[ 44.5  36.3  -5.7 -45.5 -19.5  -2.9 -41.6   0.9   9.7   3.5] : Q_307
[ -8.0 -46.0 -16.3 -11.6  75.1 -39.8  24.9  14.7  -9.3  -4.9] : Q_649
[-36.6 -33.5 -29.1 -30.4   1.7  -2.2 -41.1 -40.5 -59.8 -69.8] : Q_97
[ 10.2  17.0 -14.4  50.3  23.6   2.0  -9.5  34.3  10.1  -2.3] : Q_577
[ 12.3  27.4 -48.3  -3.4  28.1 -46.0 -34.3   6.9 -41.5   0.2] : Q_573
[ 11.0  13.1  -3.9  23.8 -25.1 -45.4 -12.7  34.8  21.7  24.2] : Q_385
[-23.2 -33.4  15.5  12.1 -23.8 -15.3 -22.1 -16.7  18.3 -15.7] : Q_960
[-48.1 -21.3  15.9  28.2  46.5  58.9  -8.6 -12.7  11.1  58.9] : Q_180
[ -2.0  -5.3  28.6  -3.4  28.1 -12.8   6.9 -46.0 -42.6  12.0] : Q_391
[  9.2 -31.4 -22.4 -15.9  75.1  14.7  24.9 -39.8  -1.5  10.8] : Q_345
[-11.8  -5.2  81.5   6.4  12.0  33.7  11.1  20.9 -11.2  36.7] : Q_254
[-19.6  32.3   5.0 -18.8 -14.8  12.9 -15.2  23.8  12.8  23.6] : Q_394
howmany Q_180: [-12.7] : 1
back: [-39.8  24.9  14.7  75.1] : Q_345
back: [-46.0   6.9 -12.8  28.1  -3.4] : Q_391
howmany Q_394: [23.6] : 1
again Q_180:  : [58.9]
back: [12.0  6.4] : Q_254
back: [-19.5 -45.5] : Q_307

[  7.9  -5.4  21.8  -9.2  -3.1  13.0   3.4  -7.0  10.8  -3.3 -13.4   0.3
 -32.2  28.7  -0.2   6.5  -2.9  10.8   3.2   3.0   8.5 -20.5  -6.4] -> Q_97
[  5.1 -18.5  49.5 -13.0  -4.3  30.8   2.3   2.3  14.2 -12.6 -16.2 -16.6
 -51.6 -51.6  22.1  13.8  -1.7  17.6 -51.6  11.6  26.5 -23.2 -11.8] -> Q_394
[ 10.8   3.2   2.9 -15.8   4.1 -16.4   4.1  -6.9   8.6   5.3 -22.0  -9.2
 -36.8  24.8  -8.9   4.7  -7.9   7.1  -3.9  16.4  14.8 -20.7  -6.6] -> Q_960
[ 12.5  18.6 -19.4  -0.9   0.0  30.6   4.1 -16.4   4.1   6.9   0.5  30.6
   7.4 -39.9 -33.6  -5.5  -1.2   1.2 -31.2 -12.9 -27.9  -7.7   3.6] -> Q_385
again Q_960:  : [4.1]
which: [ 10.8   3.2   2.9 -15.8   4.1 -16.4   4.1  -6.9   8.6   5.3 -22.0  -9.2
 -36.8  24.8  -8.9   4.7  -7.9   7.1  -3.9  16.4  14.8 -20.7  -6.6] : Q_960
back: [  4.1 -16.4   4.1  30.6   0.0  -0.9 -19.4] : Q_385
back: [ 3.0  3.2 10.8] : Q_97
back: [-13.4  -3.3] : Q_97

[-32.6  46.1  -1.3  16.1 -17.4  -2.0  -4.7  -9.1  17.4  -2.0 -12.5  -1.6
 -34.3  30.8   3.7   1.5 -33.3  -2.9   0.5  -9.3  -0.4   4.5   8.7  22.0
  -3.8  -8.4  12.1   2.4 -71.7  -1.3  25.0  14.7 -13.8  15.8 -25.9] : Q_960
[-14.5  -8.5 -39.3  -0.8   0.9  -7.6  -9.9 -14.4  -3.9   7.5  -1.8  -5.6
   7.8 -24.8  -1.3   8.6  -3.9  -9.4   7.9  -1.8  10.0   0.9   9.1  24.9
  39.8  16.4   2.1   0.8  -1.8  -3.7  -2.0  -1.8  12.3   0.9  -9.7] : Q_345
[ 13.1  32.6  14.2   9.9 -11.9   2.9  -1.9   3.3  -0.8  18.7  39.4 -14.0
  10.2 -43.3  -0.2   0.3 -23.7   1.8  -7.1  -2.6  -4.3   1.8  -6.5  28.0
  22.0   5.9  -4.9  -8.4 -65.2   2.2  10.1  -6.0  10.7   7.9  -1.5] : Q_180
[ 16.1   2.9 -13.0 -13.5  -1.8  -5.2 -18.3  -3.2 -24.7   1.8   5.9 -13.3
  19.5  -5.6  -4.1  -0.8   8.1   7.9   1.7  -1.2  -9.1   2.1   7.5   3.7
   4.8  -2.6   1.4  -4.4 -11.5   4.0   9.4 -17.1  14.6   3.8  46.1] : Q_254
[ 14.2  25.6  36.1  -9.6  -3.9 -11.2  11.0  -9.6  -7.1 -13.7  -9.9  -8.3
  16.9  21.1   2.4  17.2 -23.1  23.2   2.4  -1.7 -18.2  -3.7  18.8  24.0
 -24.9   4.3  11.4  -1.4 -54.9  -5.1  -3.0  -2.2  -4.3  14.7   7.1] : Q_97
[-49.1 -26.6  -6.6 -23.6  -2.2   0.1  -6.6 -10.1 -13.0 -11.4  28.6   1.9
  18.0 -35.3  -2.1  12.9  18.0  -8.6  -5.3   9.8   7.8  -5.3   5.5  -9.8
   5.7   9.6  -5.0   4.3  46.4   4.2  -2.7 -10.4   8.6   2.7 -14.2] : Q_573
[ 18.4  23.7 -20.5 -25.0   1.8  -1.9  -8.3 -31.5  -9.5  12.8  -6.1   6.8
  10.4 -24.8  -2.3  24.9  31.4 -23.7   5.6  -0.5 -11.8  -9.6  -0.4   1.9
  11.3  -5.5   6.2   2.8  -6.9   2.5  20.8  -5.3 -31.7   9.2  -4.9] : Q_385
[-12.8   8.3  23.6 -20.3  -3.5  -1.6   5.7  -8.9   7.9   2.2  14.4 -15.9
   1.9  -5.5  -4.1 -16.5 -31.6  18.6 -16.5 -16.5   3.1  -2.3 -18.6  -4.9
  -8.2   1.9   4.3  -2.9  46.5  -1.1  -1.4  -7.5 -16.5   7.6  38.6] : Q_577
[  5.9  42.3  -4.1 -23.9  21.5  -3.4  14.9   4.2  10.5   0.0   3.2 -12.3
  29.3 -27.2  -8.4 -29.6  -4.3  -2.1  -3.8  -2.9   1.8  -3.4 -17.0   6.3
   6.8  -0.9  -2.9 -17.5 -18.3   4.4 -10.2 -14.8  -9.9  -1.0  -9.5] : Q_391
[ 15.3  18.6  -3.5 -18.7   6.1  -4.5  -8.5 -18.0  -2.3   1.7  15.3 -13.4
   2.7  40.2   1.2  -4.1  30.6 -47.2  -6.5 -12.3  15.1  -8.7  11.1   4.5
 -32.2  -6.5   4.9   5.3  18.2  -1.8  -7.8  -5.3   3.0   0.2 -20.6] : Q_307
[-77.7  48.9  10.8  11.9 -10.4  -2.6   8.1  17.5   4.6  -0.7  10.3   4.1
 -10.3  18.5   1.9  -8.6 -17.2  -3.3 -10.3  -6.4   4.8   6.4  -4.9  22.6
  14.4   1.0 -22.0 -11.8  21.9  -9.7   2.8  14.3 -15.9   0.0  -2.6] : Q_394
which: [-77.7  48.9  10.8  11.9 -10.4  -2.6   8.1  17.5   4.6  -0.7  10.3   4.1
 -10.3  18.5   1.9  -8.6 -17.2  -3.3 -10.3  -6.4   4.8   6.4  -4.9  22.6
  14.4   1.0 -22.0 -11.8  21.9  -9.7   2.8  14.3 -15.9   0.0  -2.6] : Q_394
again Q_180:  : [1.8]
howmany Q_391: [-2.9] : 2
back: [-23.7  31.4  24.9  -2.3 -24.8  10.4] : Q_385
howmany Q_180: [22.1] : 0

[ 73.9  15.3 -60.1  -8.8  39.6  25.3  12.6 -25.9 -27.3 -27.8 -62.7] : Q_345
[-43.1   1.4  12.0   4.6   1.4  12.0  12.0 -15.9  12.0   9.3 -11.9] : Q_307
[ 30.1  -4.0 -34.7 -16.3 -62.5 -18.4 -43.2 -29.6  42.7  16.2  27.5] : Q_385
[ 48.8 -32.4  -6.6 -32.4  -7.9 -41.0 -32.4  13.7  26.7  23.2  44.7] : Q_394
[-32.4  13.7  26.4  42.7 -18.4 -43.2 -29.6  42.7  16.2  27.5  35.5] : Q_97
[  1.5 -31.8 -41.1 -25.3  39.6  13.9  35.2  -2.4  -9.2  -2.7  42.3] : Q_391
back: [ 27.5  16.2  42.7 -29.6 -43.2 -18.4 -62.5 -16.3 -34.7  -4.0] : Q_385
howmany Q_307: [1.4] : 2
back: [ 26.7  13.7 -32.4] : Q_394
again Q_97:  : [42.7]
howmany Q_394: [-32.4] : 3
which: [ 30.1  -4.0 -34.7 -16.3 -62.5 -18.4 -43.2 -29.6  42.7  16.2  27.5] : Q_385

